These are the activations of a small neural network, seen along a few directions. Each row is one input.
Each table varies a few parts of the input and shows all the possible inputs, shuffled.
Descriptions start from the smaller parts, as in this example, which fits no table here: one of 8 places around a ring, together with either a single point or one of 9 places around a ring or (one of 2 separate values, together with one of 6 places along a line).
Shared parts are said once, and a part with two or three values counts as separate values.
In the rows, 128 means zero.

Other details of the inputs shift rows strongly along three fixed directions, in all tables alike. That doesn't count.

Table:
row 1: [203  47 115 153  91  75  59  91 108 191 213 158]
row 2: [148 135 177  95 136 170 144 159 146 124 137 167]
row 3: [167 124 148  81 155 184 141 175 127 132 142 143]
row 4: [116  45 118  96  99  50 155 185 104 144 174 111]
row 5: [118 126 112 184  99  66  90  58 120 146 130 117]
row 6: [ 51 120 123 122 108  55 176 164 121  96 108  84]
row 7: [ 63 106  90 110 122  70 181 161 100 118 115  67]
row 8: [141 124 167  95 132 183 131 160 162 125 133 163]
row 9: [ 46 102 117 118 108  66 159 157 133 101 107  83]
row 10: [189 109 110 236  96  35  53  16  96 158 168 166]
row 11: [ 41 110 109 130 105  63 163 169 143  95 107  84]
row 12: [132 215  93 134 175 195 132  80 104 108  72  97]
row 13: [140 127 165 100 131 183 135 167 169 124 131 161]
row 14: [ 48 123 117 127 110  54 175 169 127  94 111  89]
row 15: [116 201  96 137 170 206 126  75 118 129  65  93]
row 16: [237  76 152 119 116 140  82 124 114 183 213 191]
row 17: [107 208 114 179 171 187 114  75 132  81  47 112]
row 18: [152 137 171  91 135 173 144 162 150 123 138 171]
row 19: [146 144 169 107 133 169 146 168 156 120 138 169]
row 20: [146 211  69 175 171 170  77  14 103 137  65  91]
row 21: [137 125 176 108 129 181 131 173 166 125 141 165]
row 22: [137 110  81 162 116  81  89  63  98 162 132 102]
row 23: [135 132 141 122 118 117 139 138 141 126 135 148]
row 24: [155 114 142  91 145 199 130 167 138 131 148 139]
Description of these inputs: one of 2 separate values, together with either a single point or one of 5 places along a line or one of 6 places around a ring.
The inputs of row 22 and row 4 match in every part but the choice among 2 separate values. If row 11 is changed in the same way as row 22 into row 4, which row does it become?
> row 19
Start at row 9 and move only the place on the ring of 6, one step at a time. The first step leads to row 5. Which rows follow, in order?
> row 21, row 11, row 13, row 8
Start at row 6 and move only the place on the ring of 6, one step at a time. The first step leads to row 2. Which rows follow, in order?
> row 18, row 23, row 19, row 14

Table:
row 25: [158 115 162  76 119 180 117 135 160 166 151 152]
row 26: [ 88  70  88 109 125  70 161 181  94 128 144  66]
row 27: [126 189 178  54 144 220 171 180 160 125 111 148]
row 28: [150 124 141 100 117 117 169 161 122 144 159 159]
row 29: [184  23 149 161  97  80  80 134 112 150 206 160]
row 30: [110  94 171 123  95  84 135 156 157 124 139 162]
row 31: [136  77 155  50 142 205 149 217 153 148 167 136]
row 32: [ 94 103 136 122 144 177 130 172 153 110 122 115]
row 33: [134 135 140  80 162 163 183 196 110 115 134 120]
row 34: [122 187 110 134 123 105 120  52 121 149  88 123]
row 35: [ 99 185 115 164 159 134 143 116  98  76  78  95]
row 36: [132  39 172  46  94 118 143 211 164 167 182 155]
row 37: [239 160 157 195 154 182  68  56 113 153 159 197]
row 38: [126 132 168  68 120 153 170 186 157 146 150 150]
row 39: [ 94 174 131 159 120 132 142 109 154 110  90 133]
row 40: [ 65 168 117 144 139 143 121  96 156 103  51  97]
row 41: [160 190 134 163 173 206 134 112 120  96  90 148]
row 42: [ 91 108 109 156 132 106 128 150 105  95 114  84]
row 43: [ 91  43 120  64 113 103 149 196 129 140 149 102]
row 44: [145 112  44  91 113  35 105 163 150  90 154 113]
row 45: [ 91 189  99 121 133 150 121  80 134 142  82  82]
row 46: [110 171 141 150 141 116 143 108 124  93  84 142]
row 47: [147  68 146  73 123 120 187 230 113 130 179 141]
row 48: [ 59 123  98 141 140 155 143 151 143  92  84  84]
row 49: [203  63 141 127  97  64 111 136  86 176 223 162]
row 50: [108  96  87 148  86  42 101  76 125 184 155  96]
row 51: [ 86 211 136 141 154 212 117 100 164 102  56 107]
row 52: [236 135 135 200 148 205  52  59 120 161 151 187]
row 53: [ 83  94 183  78 128 183 163 234 193 110 133 137]
row 54: [104 163 121 187 101  69 102  42 132 124 103 124]
row 55: [239 187 149 152 142 171  88  41 113 188 165 202]
row 56: [135 154 134 196  90  73  81  46 132 148 138 149]
row 57: [141 131  69 160 140  90  94  53  75 149 103  88]
row 58: [133  90 113 189 105  25 110  88  86 116 152 118]
row 59: [176 115  70 177 124 102  87  57  82 172 145 112]
row 60: [ 83  57 135  48 117 138 166 234 136 127 161  96]
row 61: [115 191 115 159 191 219 126 117 122  87  61  97]
row 62: [187  94 160  72 151 205 132 180 121 141 161 149]
row 63: [195 171 166  78 177 234 149 147 115 121 125 160]
row 64: [103 207 122 158 154 219 116  85 170 113  54 121]
row 65: [149 150 148  66 176 245 155 196 121 115 114 119]
row 66: [ 74 180 100  79 174 216 155 131 129  97  54  65]
row 67: [104  75 123 142 120 112 100 128 135 124 126 122]
row 68: [225 122 178 181 112 123  80  79 132 170 198 223]
row 69: [  6 131  96 143 112  28 214 184 119  58  80  69]
row 70: [ 60 205  91 123 126  94 159  73 118 111  58  69]
row 71: [ 35 131  89 107  95  44 194 156 127 118 101  71]
row 72: [103 204 112  88 191 184 182 143  98  83  47  89]
row 73: [ 70  52  93 159 111  24 132 152  96 100 120  76]
row 74: [132 184  95 160 118  65 124  50  84 146 124 115]
row 75: [198 134  83 150 125  94  50 119 176  84 153 172]
row 76: [104 121  89 189 121 101  74  45 117 125 107  95]
row 77: [193  44 150  85 110 176 108 173 146 187 210 177]
row 78: [120  58  99 132  67  40 113 115 134 189 180 117]
row 79: [167  55 161  94  80  43 147 161 112 162 216 171]
row 80: [124 112 163 148  98  95 124 134 157 139 157 161]
row 81: [ 43  78 102 142 117   5 178 177  92  70 103  71]
row 82: [167 109 113 202 110 120  36  37 120 165 160 144]
row 83: [165 126 205 105 133 171 148 174 151 107 155 197]
row 84: [178 202 129 133 151 149 118  52 106 147 103 162]
row 85: [ 77 133 106 174 104  79  98  63 142 123  97  92]
row 86: [164 191 196 118 157 222 141 151 148 102 120 189]
The inputs of row 72 and row 81 match in every part but one. If row 74 is changed in the same way as row 72 into row 81, which row does it become?
> row 86
The inputs of row 65 and row 42 match in every part but one. If row 47 is changed in the same way as row 65 into row 42, which row does it become?
> row 41
What is each input in this table made of?
> one of 2 separate values, together with either a single point or (one of 5 places along a line, together with one of 6 places around a ring)
Start at row 59 and move only the place on the ring of 6, one step at a time. The first step leads to row 47. Which rows follow, in order?
> row 28, row 71, row 78, row 77
Which other rows does row 75 become when the choice among 2 separate values takes its other values? List them by row number.
> row 44
Start at row 40 and move only the place on the ring of 6, one step at a time. The first step leads to row 30. Which rows follow, in order?
> row 46, row 81, row 73, row 67
Which other rows does row 54 become when the place on the line of 5 takes its other values? List them by row number.
> row 30, row 39, row 56, row 80
